Each row has a name. Each piece below is followed by the name of the row it came from, unless a question asks for something else. Each question is about the rows just above it.

[117 111 125 129 132  91 139 146 112  73 121 148 110 183 112 106 143 182
 140  71 131 107 128 144 133 120  64 124 123 120 169 171 118  98 168 133
  97  87  84 125  82 105  79 122 128  94 148 156 183 137 124 132 196] = j_23
[100  92 149 124  81 140 109  90 145 115  64 124  76 119  98 117 150 144
 128 124  64 133 182 107  71 131 140 123 120 124 181  70 109 160 138 119
 176 104 116 114  83  64 104  98 170  75 109  95 176 146 154 161 151] = j_600
[136 115 105  70 187  94 143 160 100  87 142 140 160 187 151 101 123 107
 111 104 116 127  84  94 115  45 132 131 157 140  99 183 151  96 132 138
  72 129 110 112 140 121 119 144  91 149 159 159 125  88  98  98 140] = j_187
[ 98 132  75 110 158 147 104 116  88 168  89  99 105 127 160  96 112  70
 110 155 129 168 118 122 123 132 192  87 104 130  99 128 148 112  63 110
 168 142 122 100 168 134 135 153 114 200 165 130 123 100 123  84 128] = j_205
Count the entries of [ 98 132  75 110 158 147 104 116  88 168  89  99 105 127 160  96 112  70
 110 155 129 168 118 122 123 132 192  87 104]:  29
How many times does j_205 hold [104]?  2
How many times does j_600 hold [124]?  4
How many entries does [100  92 149 124  81 140] have?  6
find: [132 138  72 129 110 112 140 121]  j_187
find: [182 140  71 131 107 128 144 133 120  64 124 123]  j_23

[151 163 126 147 123  90 120 145  86 137 169 170 139 139 129 103 131 138
 148 105 149 138 157 158 121 183 119 158 147 122 121  98 132 120 162 108
 120 118 106 120 151 108 108 129 125 157 137  99] -> j_240
[138 155 158 121 183 168 120 139 171 123 139  78 144 115 129 103 131 138
 148 122 149 138 157 158 121 183 122 158 147 122 121  98 132 149  88 109
 177 153 142 186 168 138 110  50 120 145 200 114] -> j_7
[141 115 151 145 114 130 119 139 115 171 139 123  78 144 154 126 131 105
  91  90  60  90 104 148 146 108 135  91 169 171 109 127 153 164 175  87
  88 104  83 129 151  80 137 148 162 127 157 138] -> j_362
How many entries does [138 155 158 121 183 168 120 139 171 123 139  78 144 115 129] have?  15
How many entries does [151 163 126 147 123  90 120 145  86 137 169 170 139 139 129 103 131 138
 148 105 149 138 157 158 121 183 119 158 147 122 121  98 132 120 162 108] have?  36
Times [168] occurs in j_7:  2
Times [106] occurs in j_240:  1
Where do [139 115 171 139 123  78 144] appear?  j_362
The row with [138 157 158 121 183 119] is  j_240

[156 122 173 205 136 152  49 183 161 121 131 115 141 184 107 144] : j_496
[ 32 139 131 205 187 141 103 158 135  19  86 131 104 143 114 131] : j_103
[129 195 169 205 191 135 154 125 195 118  72  76 127  93 223  99] : j_551
[162 203 145 205 180 112  35 143 131 154  43 138 128  73 163 111] : j_96
[170  77 102 205 217  48  71 108 172 114 125 124 153 176 103 117] : j_200
[181 103 155 205 144  46 162  52 128  64 180 114 111 135 198  75] : j_961
[102  55  25 205  58 160 146 156 111  74 134 139 119  76 154 111] : j_991
[155 183 234 205 200 109 119 103 141 183 125 113 138 165 103 143] : j_134
[ 95 175 139 205 180 164  71  80  47 144 143  50 160 193  84  84] : j_294
[156 122 173 205 126 152  49 183 161 121 131 132 126 154  26 185] : j_989
Count the entries of [155 183 234 205 200 109 119 103 141 183 125 113 138 165 103 143]:  16
Count of [49] in j_989:  1

[112 110 101 105 101 167 203 109 111  68  88 139 104 126 152  32 144 117
 114 159 109  90 114 104 131 138  77 173  91 163 137 146 133 139  94 135
 198 131 129 130  50 126 109] -> j_552
[104 106 121 105 105 168 208 141 139 130 184 113 110 118 184  42 149 146
 114 151 134  71 127 113 141 107 125 144  95 138 133 132 158 151 117 118
 191 140 152 127  75 115 135] -> j_273
[ 97 111 112 111 117 207 143 135 141 157 110 102 130 118 137 127 125 138
 138 140 135  79 131 123 126  95 141 120 139 117 143  92 137 157 119 140
 113 161 155 114 104 146  76] -> j_476
How many times does j_273 hold [74]?  0
Number of entries in [104 106 121 105 105 168 208 141 139 130 184 113 110 118 184  42 149 146
 114 151 134  71 127 113 141 107 125 144  95 138 133 132 158 151 117 118
 191 140 152 127  75 115 135]:  43
Count of [139] in j_552:  2
Where do [149 146 114 151 134  71 127] appear?  j_273

[122 122 122 122 122] = j_381
[ 85  45  85 149 121] = j_657
[109  66 100 129 135] = j_424
[110 123 202 126 166] = j_892
[ 29  29  29 114 128] = j_392
[ 91 125 142 140 124] = j_70
[ 98 159 185 159  93] = j_115
Times [46] occurs in j_657:  0
How many times does j_381 hold [122]?  5
Count of [30] in j_392:  0
Count the entries of [ 91 125 142 140]:  4
Number of entries in [110 123 202]:  3
Times [66] occurs in j_424:  1

[ 99 149 140  85  90  55  93 121]  j_50
[209 134 116  56 153 148 116  56]  j_467
[ 99 149 140  85  90 137  81 155]  j_218
Count of [56] in j_467:  2
find: [ 85  90 137  81]  j_218
How many times does j_50 hold [55]?  1

[208 118  56  96  33] : j_18
[ 43 102 104 121 232] : j_653
[189  81  99 219 103] : j_421
[208 118  56 237 125] : j_976
Number of entries in [208 118  56]:  3
Which row holds [208 118  56 237 125]?  j_976

[168 123 135 136 141 163 135] = j_769
[152 152 152 103 103 169 133] = j_716
[ 52 217 153  52 153 153 153] = j_386
[156 152 135  96  63 165 116] = j_439
[173 103 133 118 152 103 169] = j_863
Count of [152] in j_716:  3
Number of entries in [156 152 135  96  63 165]:  6
[152 103 103 169 133] is in which row?  j_716
find: [ 52 217 153  52 153 153]  j_386
Count of [153] in j_386:  4

[112 123 128 124 122 136 145 146 144 128 128 128 113 121 152 159 128 122
 125 131 147 153 111 128 134 133 143 129 182 135 122 111 136 128 104 114
 126 145  89  97 121 115 137  87 128 118] -> j_22
[115 116 172 138 158  94 111 166 134 112 142 115 122 128 119 109 128 128
 132 143 161 201 128 128 155 142 149 126 128 181 109 128 151 151 106  93
 128 123 128  94 120 118 121  90 153 123] -> j_543
[115 133 172 132 158  94 111 166 134 112 126 115 122 128 119 109 128 128
 132 143 161 201 128 128 152 142 149 126 128 181 109 121 151 151 106 122
 152 147 169 132 128 150 121 163 132 128] -> j_208
[128 132 144 147 142 100 109 162 139 125 115  88 127 120 121 150 122 105
 136 144 150 177 115 130 140 156 162 128 129 179 119 126 132 152 118 110
 138 123  82  99 128 108 141  84 140 127] -> j_27
[129 145 137 128 108 133 108 114 124 128 119 113  98 128 137 125  90 128
 131 128 128 104 128 122 133 135 125 131 133 153  89 163  32 164  97 128
 133 150 128 131 122  90 122  95 117 111] -> j_152
[115 133 172 138 158  94 111 166 134 112 126 115 122 128 119 109 128 128
 132 143 161 201 128 128 152 142 149 126 128 181 109 128 151 151 106  93
 128 123 128  94 120 118 121  90 153 123] -> j_262
Count of [122] in j_152:  3
The row with [163  32 164  97 128 133 150 128 131 122] is  j_152
How many times does j_152 hold [134]?  0
find: [122 152]  j_208

[173 103  93  68 195]  j_324
[ 91 192 235 205  43]  j_448
[237 211 235  61 200]  j_189
[129 164 214 122 132]  j_951
Count the entries of [237 211 235  61]:  4
How many entries does [ 91 192 235 205  43] have?  5
find: [205  43]  j_448
find: [129 164 214 122]  j_951

[103 142 103 142] : j_966
[ 85 113 106 138] : j_919
[136 159 115 113] : j_259
[148 148 140 135] : j_862
[121 102 144 141] : j_327
[ 53 128 127 110] : j_272
[159 136 133  92] : j_323
[131 138 155 217] : j_809
[194 125 132 174] : j_385
[132 175 130 175] : j_251
[136 159] is in which row?  j_259
find: [132 174]  j_385
Count of [103] in j_966:  2
Count the entries of [131 138 155]:  3
How many entries does [132] have?  1
Count of [130] in j_251:  1

[100 151 141  99 152 151]  j_752
[ 96  96  96 132 130 101]  j_270
[125 126 129 127 125 107]  j_554
[106 106 203  32 141  92]  j_522
[112 123 141 141 130 119]  j_365
Times [100] occurs in j_752:  1
find: [ 96  96  96 132]  j_270
Number of entries in [112 123]:  2
Times [106] occurs in j_522:  2
How many times does j_270 hold [96]?  3
[151 141  99] is in which row?  j_752

[181 143 124 160 146 138 143 127 110 139 115 103 121 120 129 187 129 120
 107  95 141 130 158 119 177 101 202 122 168  83 125 138 107 103 117 112
  98 156 116 183 132  83 148 143 156 111 103 116  81 146 135 138 163  86
 151 149 175 116 176 120] = j_926
[139 105  98  72 110 116 120  84 153 167 152 117 146 146  56 165 153 139
  83 112 124 150 108 107 154 158  96 162 123 146 136  62 129 110  99 117
 143 130 130 143  94 182  90 138 157 146 149 173 104 134 123 167  84 121
  97 185 137 112 112 154] = j_395
[129  83 112 179 136 128 118 115 145 154 108 134 138 117 127 128  99  94
 147 136 219 177 158 179 124 152 113 161 161 148 177 122 101 115 126 145
 152 134  74 129 165  82 172 148 141 106 116 152 144 162 177 111  96 138
 130 122 140 144  77 156] = j_678
[121 129 122 115 149 119 141  97 164  94 133 150 136 137  94  77  84 100
 172 167 109 173  90 100 121 141  48 130 110 145 140 102 148 141 144 134
 161  87 136  91 133 180 129  83 138 123 115 119 101 144 107 126 139 105
  98  73 135 155  83 101] = j_958
[ 98 112 168 102 108 148 136 107 119  91 121 133 103 139  86 130 151 113
 143 133 117 126  89 132 116 141 133 125 138 173 121 144 161 151 139 126
 125 111 185  97 165 164  74 171 120 131 167 112 105  86 159 169 127  78
 111  75 173 134  59 134] = j_579
[ 87  83 124 123 158 190 109 128 132 126  99 158 120  88 131  81 152 128
 103 102 174  99 146 140 107 117 145  94  71 114 121 173 103 160 121 143
 153 179 109 112 113 108 102 141 128 106 129  68 159  87 152  81 100 128
 116 135 121 145 130 166] = j_936
Count the entries of [181 143 124 160 146 138 143 127 110 139 115 103 121 120 129 187 129 120
 107  95 141 130 158 119 177 101 202 122 168  83 125 138 107 103 117]:  35
Count of [146] in j_395:  4
Count of [178] in j_678:  0
The row with [139 105  98  73] is  j_958

[ 72  84 113 105  85]  j_41
[128 113 151 128  65]  j_431
[ 90  96 128  75 136]  j_812
[157 157  68 128  68]  j_46
[ 67 118 157  69 128]  j_147
[ 40 118 157  84  92]  j_100
[128  96 128  75 136]  j_83
Where do [118 157  69 128] appear?  j_147
How many times does j_46 hold [69]?  0
The row with [ 40 118 157  84  92] is  j_100

[182 164 139  93 124 138]  j_865
[ 98 164  85  95 156  81]  j_866
[185 164  81  63 234 212]  j_282
[136  97  96 170 156 149]  j_34
[170 164 139  93 124 138]  j_916
[109 189  92  97 156  78]  j_57
[170 170 170 141 149 149]  j_335
[150  97  96 143 137 149]  j_176
[ 71 164  96  95 156  94]  j_66
[170 169 134 138 156 149]  j_443
[172 164  80  72 232 223]  j_488
Number of entries in [150  97  96 143 137 149]:  6
How many times does j_335 hold [169]?  0

[100  69 170 170 101] -> j_514
[181 147  37  89 101] -> j_620
[153 141 141 175  95] -> j_820
[118 188  36  99 175] -> j_73
[118 188  36  99  36] -> j_97
[182 103 132  99 180] -> j_190
[107  85  68 152 159] -> j_517
[155 174 140  86  67] -> j_999
How many entries does [182] have?  1
How many entries does [107  85  68] have?  3
Count of [36] in j_97:  2

[147 139 130 130] -> j_893
[219 129 134 134] -> j_782
[130 131 130 130] -> j_907
The row with [130 131 130] is  j_907
Number of entries in [219 129]:  2
Count of [129] in j_907:  0

[113 148 144 106 105 126  74  75 119 152 121 208 140 184  86 141 155 136
  84 111  77  87 122 107  91 169 141 206 173  90  64 131] = j_667
[163 184 142 166 134  99 147 137 159 173 163 121 162 106 138 124 133 172
 130 136  90 143 157 167 126  89 115 116  85 146 141 160] = j_594
[173 141 102 172  95 175 139 152 102 112 191  92 154 133 115 107 101 119
 132  94 135 117 188 177 102 127 110  79 102 122 162 127] = j_231
[160 127  93 145 136  90 109 103 128 194 132 119 159  87 105  97  89 184
 104 103 121 107 123 147  93  78  85 123  74 161 108 174] = j_639
[185 152 102 178  92 145 155 153 185 149 189  77 180 116 134 100  89 172
 142 102 118 138 181 188 136 114 103  72 114 127 158 174] = j_864
[131 115 169 129 149  77  99 115 112 158 124 104 133 152 105 170 161 176
  98  98 100 109 110 138 125 133 156 102 128 184  81 175] = j_180
Where do [103  72 114] appear?  j_864
How many times does j_231 hold [102]?  4
find: [162 127]  j_231
Count of [129] in j_180:  1
Count of [115] in j_180:  2

[190 112 145 172 157 120 126 156 136 163 158 117 146 115  92 113 121 102
 138] -> j_502
[138 124 194 159 153 144 123  89 109 116 165  97  76 106 156 111 127 142
 143] -> j_206
[157 163  84  91 129 106 125 129 198 147 150 113  96  84 141 125 112 126
  90] -> j_10
[161 146 102 104  81 144 153 167 126 148 208 109 134 139 134 141  91 118
 113] -> j_838
[165 141  66 142 151 158 133 124 119 174 105 175 133 169  86 142 124 121
 106] -> j_78
[ 43 101 130 148 140 125 102 115  75  79 127 149 105 162 107 135 144 121
 124] -> j_985
[121 119 144 160 154  54 109 112 170 126 132 105 118 116 114 102 140 125
 109] -> j_85
[102 118 136 104 116 137 132 151 185 161  90 127 126  84 125 131 139 158
 150] -> j_727
[197 147 118 149 184 166 118  97 110 161 137 155 124 124 125 131 139 158
 111] -> j_170
[127 174 116 120  75 130 163 106 134  99 176 123 103 189 158 125 104 157
  99] -> j_939
Times [124] occurs in j_170:  2
find: [197 147 118 149 184 166 118  97 110 161 137 155 124 124 125 131 139 158
 111]  j_170
find: [123  89 109 116 165  97  76 106 156 111]  j_206
Number of entries in [165 141  66 142 151 158 133 124 119 174 105 175 133 169  86 142 124 121
 106]:  19

[ 96  95 203 189 116 143 107  95 113 227 116 152  66 118 147 107 152] : j_857
[169 162 197 199 150  59 174 163 175 109 144 159 101 178  43 152 200] : j_592
[194 191 165 173 158  84 193 191 191 152  36 165  67 190 103 161  80] : j_95
[194 191 165 173 158  84 193 191 191 152 166  88  67 190 103 161  80] : j_637
[ 81 194  48  42 170 152  69 194  64 144 184  74 147  58 208 175  80] : j_754
[ 59 164  88  78 195  71  51 182  51  65 180 159 216  51  71 199 164] : j_813
[169 162 197 199 150  59 174 163 175 109 144 159 101 178  43 152 153] : j_478
[ 59 196  83  73 206 114  51 196  50  80 194 155 207  49  70 210 157] : j_300
Number of entries in [ 59 196  83  73]:  4
Count of [164] in j_813:  2
Count the entries of [ 81 194  48  42 170 152  69 194  64 144 184  74 147  58 208 175  80]:  17

